These are the activations of a small neural network, seen along a few directions. Each row is one input.
Each table varies a few parts of the input and shows all the possible inputs, shuffled.
Descriptions start from the smaller parts, as in this example, which fits no table here: ring(8) and (point or line(11) or (values(3) and line(6))).
Shared parts are said once, and a part with two or three values counts as separate values.

Other details of the inputs shift rows strongly along two fixed directions, in all tables alike. That doesn't count.
To show where, the next rows are all for the same input, with only those details redrawn:
[ 4.15  3.49  1.19  1.76  0.69 -6.96 -2.06 -6.32 -2.54  4.82 -2.58  1.09
  1.22  5.23]
[ 6.85  0.17  2.03 -1.08  0.81  1.40  0.38 -0.57  3.60  0.77  1.26  3.75
  1.77  4.08]
[ 6.90  0.18  2.05 -1.06  0.81  1.39  0.37 -0.58  3.60  0.79  1.26  3.76
  1.79  4.12]
[-2.55 -1.78 -0.88 -3.57 -0.73  5.65  3.02  3.02  4.11 -2.99  2.60  1.32
 -0.54 -3.42]
[-5.31  1.60 -1.74 -0.68 -0.85 -2.89  0.52 -2.84 -2.15  1.14 -1.32 -1.41
 -1.12 -2.27]
[-5.32  1.60 -1.74 -0.69 -0.85 -2.87  0.53 -2.83 -2.14  1.12 -1.32 -1.41
 -1.12 -2.28]
[ 4.14  3.50  1.19  1.77  0.69 -6.98 -2.06 -6.33 -2.56  4.84 -2.59  1.07
  1.21  5.23]

Rows:
row 1: [-4.86  2.52 -1.59 -0.24 -0.85 -2.39  1.20 -2.10 -2.17  1.12 -1.90 -2.19
 -1.70 -2.47]
row 2: [-1.99 -2.65 -2.12 -1.26 -0.45  7.20  2.79  1.74  4.51 -2.29  2.49  0.73
 -1.94 -4.62]
row 3: [-2.42 -1.14  0.66 -2.72 -1.87  5.77  3.68  3.89  4.02 -3.26  1.82  0.30
  0.16 -3.57]
row 4: [-4.21  1.06 -2.60  1.71 -0.41 -2.47 -2.14  0.28 -3.17  0.27 -2.36 -4.12
 -1.01 -2.36]
row 5: [ 4.47  2.69 -0.62  4.82  2.07 -6.04 -4.40 -3.36 -3.68  4.90 -2.87 -0.94
  1.76  4.69]
row 6: [ 8.00 -2.83  1.75  0.50  1.10  1.36 -1.94  0.93  1.43 -1.08  1.72  1.79
  1.15  4.25]
row 7: [-2.33 -1.06 -0.01 -3.01 -0.82  5.31  3.68  3.83  4.58 -3.36  1.93  0.29
 -0.14 -3.67]
row 8: [-4.96 -1.06 -0.60  1.07 -1.06 -3.18 -1.70 -0.54 -4.17 -0.23 -0.08 -3.10
 -1.49 -2.38]
row 9: [-2.58 -3.81  1.60 -1.87 -0.49  5.74  2.12  5.10  1.74 -4.54  2.58 -0.14
 -0.94 -2.46]
row 10: [-5.43  1.80  0.19  1.83 -0.68 -1.99 -0.50  1.24 -3.29 -0.10 -2.74 -3.14
 -0.66 -1.62]
row 11: [ 7.24  0.24  2.45 -1.05  0.92  1.74  0.53 -0.74  2.47 -0.08  1.64  4.07
  1.49  4.05]
row 12: [ 7.56 -3.06  0.99  1.13  2.05  1.87 -1.52  0.68  1.33 -0.30  2.46  2.57
  1.75  3.94]
row 13: [-4.90  1.66  0.03  1.22 -1.03 -2.47 -1.50  1.00 -3.62  0.55 -2.30 -3.22
 -0.89 -2.75]
row 14: [-4.86 -0.79  0.49  0.31 -0.99 -2.76 -1.19 -0.60 -4.62 -0.15 -0.72 -2.75
 -1.74 -2.55]
row 15: [ 7.37 -2.99  0.77  1.28  2.13  1.55 -0.41  1.04  1.27 -0.91  1.39  2.98
  1.26  4.49]
row 16: [ 6.85  0.17  2.03 -1.08  0.81  1.40  0.38 -0.57  3.60  0.77  1.26  3.75
  1.77  4.08]
row 17: [-4.54  0.82 -3.55  2.52  0.68 -2.19 -0.66  0.63 -3.15  0.46 -2.65 -2.71
 -0.88 -1.88]
row 18: [-1.96 -1.92 -0.23 -0.93 -0.84  5.69  0.34  6.84  3.17 -3.41  2.34 -0.94
 -0.02 -3.58]
What do these inputs look like to the network?
> point or line(5) or (values(2) and line(6))
Start at row 9 and move only the line(6) part, one step at a time. The first step leads to row 14. Which rows follow, in order?
> row 8, row 6, row 12, row 15
Which other rows does row 14 become when the values(2) part takes its other values? List them by row number.
> row 13

Rows:
row 19: [-5.43 -3.07 -4.63  3.38  0.82 -0.85 -2.79  1.95 -4.56 -1.23 -0.83 -4.09
 -1.96 -3.39]
row 20: [ 7.73  6.73  3.50  4.30  1.37 -8.43 -2.87 -6.04 -2.29  7.28 -4.74  1.88
  3.12  8.90]
row 21: [-6.09  0.79  1.59 -0.04 -1.56 -1.95  0.78 -0.45 -3.82 -0.66 -1.81 -2.43
 -1.66 -2.42]
row 22: [-5.73  2.06 -3.13  0.32 -0.20 -1.74  1.23 -2.39 -1.75  1.52 -1.27 -1.25
 -0.64 -3.19]
row 23: [ 3.12 -2.37  3.12 -1.38  0.06  3.67  1.66  2.17  1.95 -2.30  2.02  2.18
 -0.24  0.92]
row 24: [-5.80  0.77 -4.13  0.37  0.45 -1.66  0.93 -3.35 -1.66  1.71 -1.12 -0.78
 -1.32 -2.79]
row 25: [ 3.27 -3.91  1.19 -1.87 -0.15  3.30 -0.26  0.48  2.90 -1.49  3.97  2.17
  0.03  0.62]
row 26: [ 2.74 -1.20  4.38 -1.82 -1.35  3.07 -0.10  3.27  3.20 -1.62  2.25  1.10
  1.19  0.63]
row 27: [ 3.47 -2.66  2.17 -1.91 -0.73  3.15 -0.03  1.35  2.81 -1.56  3.74  1.64
  0.84  0.14]
row 28: [-4.82  2.27 -3.37 -0.36 -1.17 -0.97  0.11 -2.15 -0.73  1.29 -1.11 -2.34
 -1.35 -4.28]
row 29: [ 8.57  2.81  0.42  3.84  2.39 -8.85 -2.54 -9.16 -2.89  5.97 -3.45  2.13
  1.75  9.11]
row 30: [ 7.96  5.39  4.59  2.50  0.97 -9.68 -3.69 -5.47 -3.86  5.66 -4.15  1.61
  3.01  9.56]
row 31: [-5.26  4.05 -1.08 -0.06 -1.76 -1.41 -0.14 -0.57 -0.50  1.40 -2.55 -2.79
 -1.00 -3.37]
row 32: [-6.08  1.13 -1.07 -1.58 -0.89 -2.80  0.60 -0.53 -2.88 -0.31 -1.12 -1.72
 -1.14 -2.57]
row 33: [-5.59 -0.39  0.50 -0.87 -2.02 -2.10 -0.52 -0.62 -2.36 -0.21  0.28 -2.71
 -1.46 -3.59]
row 34: [ 2.59  0.35  0.63 -1.05  0.61  4.07  2.19  2.39  4.56 -0.29  1.23  2.78
  1.10  0.50]
row 35: [ 3.45 -1.04 -0.22 -1.37  0.51  3.50  2.61  0.96  3.92 -1.63  1.54  2.33
  1.11  1.01]
row 36: [ 3.85 -0.99 -1.67 -1.48  0.56  4.56  0.51  0.24  5.03 -0.03  1.98  2.29
  0.04 -0.15]
row 37: [ 4.05 -3.04  0.62  2.19  1.47  4.02 -2.01  6.89  1.32 -2.49  1.25 -0.59
  0.89  0.96]
row 38: [ 3.70  0.85  0.42 -1.43 -0.25  4.14  0.80  2.09  5.17 -0.16  1.15  1.62
  0.47 -0.27]
row 39: [-5.66 -0.03 -1.00  3.28 -0.11 -1.11 -2.65  4.52 -4.31 -1.20 -2.31 -5.31
 -0.64 -2.64]
row 40: [ 3.41 -2.82  2.01 -1.42  0.25  3.90  1.62  1.09  1.71 -2.38  2.79  2.42
  0.00  0.71]
row 41: [ 4.41 -3.60 -0.52  2.29  1.61  4.18 -2.05  5.88  1.03 -2.61  1.85 -0.21
  1.19  0.62]
row 42: [ 3.04 -2.67 -0.38 -2.71  1.19  3.11  0.94  0.78  2.77 -1.88  2.84  3.39
  0.42  1.49]
row 43: [-5.91 -2.12 -1.81 -0.19 -0.28 -1.45  0.67 -3.14 -4.05 -0.87  0.08 -1.36
 -2.99 -2.77]
row 44: [-6.16  2.69 -0.74  0.04 -1.38 -2.45  1.75 -0.67 -1.77  0.12 -2.99 -2.56
 -0.67 -2.04]
row 45: [-5.88  0.65 -2.21 -1.60 -0.66 -2.59  0.56 -1.63 -3.15 -0.41 -0.38 -1.47
 -0.89 -2.87]
row 46: [ 3.06 -0.60  0.85 -1.38  0.26  3.37  2.70  2.10  4.19 -1.61  0.87  2.07
  0.81  1.17]
What do these inputs look like to the network?
> line(4) and (point or line(6))
Changing only the line(4) part turns row 27 into row 33. The same change can be made to row 41. Which row results?
> row 37
List by row number the other rows that have the line(4) part in common with row 44.
> row 20, row 21, row 26, row 30, row 31, row 39
Start at row 24 and move only the line(4) part, one step at a time. The first step leads to row 22. Which rows follow, in order?
> row 34, row 20
Start at row 36 and move only the line(6) part, one step at a time. The first step leads to row 24. Which rows follow, in order?
> row 29, row 42, row 43, row 25

Rows:
row 47: [-8.56 -1.54 -2.14 -2.05 -1.94  2.02  2.48  0.97 -0.39 -2.89  0.93 -2.65
 -2.13 -6.24]
row 48: [ 2.68  0.17  0.90  0.68  0.06  0.81 -1.31  2.28  1.08 -0.43  0.15 -0.06
  0.96  1.23]
row 49: [ 3.09  0.34  1.62 -0.64 -0.18  1.40  0.22  0.25  1.57  0.19  0.75  1.12
  0.22  0.72]
row 50: [-4.00 -1.45 -1.20 -2.71 -1.21  6.95  2.91  4.60  3.61 -3.65  1.94 -0.14
 -1.18 -5.45]
row 51: [ 2.35 -0.93  0.71 -1.25  0.13  1.13  0.17 -0.33  1.49 -0.69  1.06  1.49
  0.03  1.46]
row 52: [-1.74  1.56 -1.69  0.63 -0.11 -2.72 -1.21 -2.10 -1.78  1.85 -0.94 -0.86
  0.16 -0.69]
row 53: [-2.34  1.24  0.90  0.37 -0.44 -2.93 -0.37 -2.17 -2.32  1.34 -0.99 -0.56
 -0.18  0.36]
row 54: [-1.70  0.78 -1.09  0.22  0.07 -3.17 -0.18 -2.55 -2.16  0.92 -1.55 -0.50
 -0.86  0.44]
row 55: [ 3.19  0.19  1.40 -0.31  0.45  1.06  1.14  0.24  1.10 -0.39  0.15  1.91
  0.46  1.79]
row 56: [ 2.63 -0.73  1.10  0.21  0.39  0.33 -0.41  2.19  0.21 -0.94  0.02  0.47
  0.96  1.87]
row 57: [ 2.64 -0.04 -0.12 -0.53  0.23  1.38 -0.33  0.14  2.27  0.21  0.33  1.27
  0.31  1.11]
row 58: [ 2.37  0.51  1.32 -0.02  0.85  1.25  0.72  0.99  1.98  0.34  0.08  1.78
  1.17  2.03]
row 59: [-1.59  0.96 -0.30  0.52 -0.96 -2.71 -0.46 -2.55 -1.43  1.46 -0.78 -1.67
 -0.60 -0.89]
row 60: [ 2.82 -0.06  1.84 -0.76 -0.01  1.37  0.71 -0.05  1.07 -0.54  0.79  1.52
  0.36  1.36]
row 61: [ 2.84 -0.17  0.31  0.08  0.48  1.25  1.12  0.19  2.28 -0.22  0.24  1.03
  0.91  1.43]
row 62: [ 2.56 -0.11 -0.51 -0.48  1.13  1.12  0.34  0.56  1.62  0.01  0.88  1.65
  1.24  1.29]
row 63: [-1.39  2.31 -0.53  1.06  0.23 -2.68  0.25 -2.17 -2.23  1.45 -2.27 -0.99
 -0.38  0.12]
row 64: [-1.70  0.92 -0.83 -0.10 -0.50 -2.72 -1.06 -2.51 -1.60  1.45 -0.95 -1.22
 -1.09 -0.61]
row 65: [ 2.58 -0.67  0.03 -0.77  0.81  0.71  0.44  0.34  1.13 -0.33  1.17  2.09
  1.01  1.46]
row 66: [-8.58 -1.41 -2.70 -1.71 -1.56  1.84  3.03  1.42 -0.31 -2.89  0.37 -2.35
 -2.10 -6.11]
row 67: [ 2.70 -0.17 -0.26 -0.52  0.94  1.20  0.44  0.18  2.02 -0.17  0.12  1.46
  0.40  1.75]
row 68: [ 2.67 -1.50  0.82  1.08  0.62  1.00 -1.28  0.64  0.44  0.04  1.02  0.42
  0.01  0.65]
row 69: [-1.97  1.68  0.69  0.50 -0.62 -2.89 -0.89 -1.89 -1.83  2.09 -1.04 -0.96
 -0.34 -0.22]
row 70: [-1.77 -0.71 -0.36  1.61  0.24 -2.35 -1.44 -1.74 -3.40  0.66 -0.90 -1.49
 -0.75 -0.27]
row 71: [-2.00  2.21  0.08  1.06 -0.42 -2.66 -0.88 -1.73 -1.56  2.26 -1.81 -0.82
  0.06  0.02]
row 72: [-1.59  0.95  0.20  1.09 -0.53 -3.13 -2.06 -0.28 -2.54  0.81 -1.27 -2.39
 -0.29 -0.58]
row 73: [ 2.32 -0.99  1.62 -0.18  0.09  0.61 -0.83  1.86  0.32 -1.09  0.49  0.18
  0.90  1.38]
row 74: [ 2.78 -1.09 -0.06  1.63  1.27  1.19 -0.45  0.92  0.21 -0.05  0.35  0.63
  0.34  1.79]
row 75: [-1.65  1.38 -0.70  1.55  0.13 -3.08 -1.22 -0.03 -2.83  0.62 -2.02 -2.24
  0.08  0.41]
row 76: [ 2.39 -0.06  1.84 -0.28  0.54  0.82  0.84  0.76  1.46  0.00  0.43  2.24
  0.94  2.20]
row 77: [-4.49 -3.04 -1.60 -3.69 -0.84  5.96  2.52  3.93  2.68 -4.18  3.52  0.37
 -0.79 -4.98]
row 78: [ 2.86 -0.04  0.46  0.06 -0.24  1.47  0.32  0.15  2.50  0.20  0.48  0.85
  0.84  0.86]
row 79: [ 2.50 -0.49  0.27 -1.05  0.16  1.08 -0.42  0.34  1.62  0.22  1.77  1.33
  0.73  0.44]
row 80: [-1.50 -0.44 -0.90  2.03  0.50 -2.63 -0.97 -1.45 -3.54  0.90 -1.35 -1.24
 -0.73  0.30]
row 81: [-1.41  0.44 -1.10  2.66  0.21 -2.28 -1.87 -1.40 -2.73  1.42 -1.18 -1.64
 -0.69 -0.42]
Changing only one part turns row 62 into row 52. The same change can be made to row 75. Which row results?
> row 48
What do these inputs look like to the network?
> ring(5) and (values(2) or line(5))
Start at row 58 and move only the line(5) part, one step at a time. The first step leads to row 63. Which rows follow, in order?
> row 61, row 67, row 62
Start at row 78 and move only the ring(5) part, one step at a time. The first step leads to row 61. Which rows follow, in order?
> row 66, row 47, row 59
List by row number the other rows that have the ring(5) part in common with row 69.
> row 49, row 59, row 64, row 68, row 72, row 79
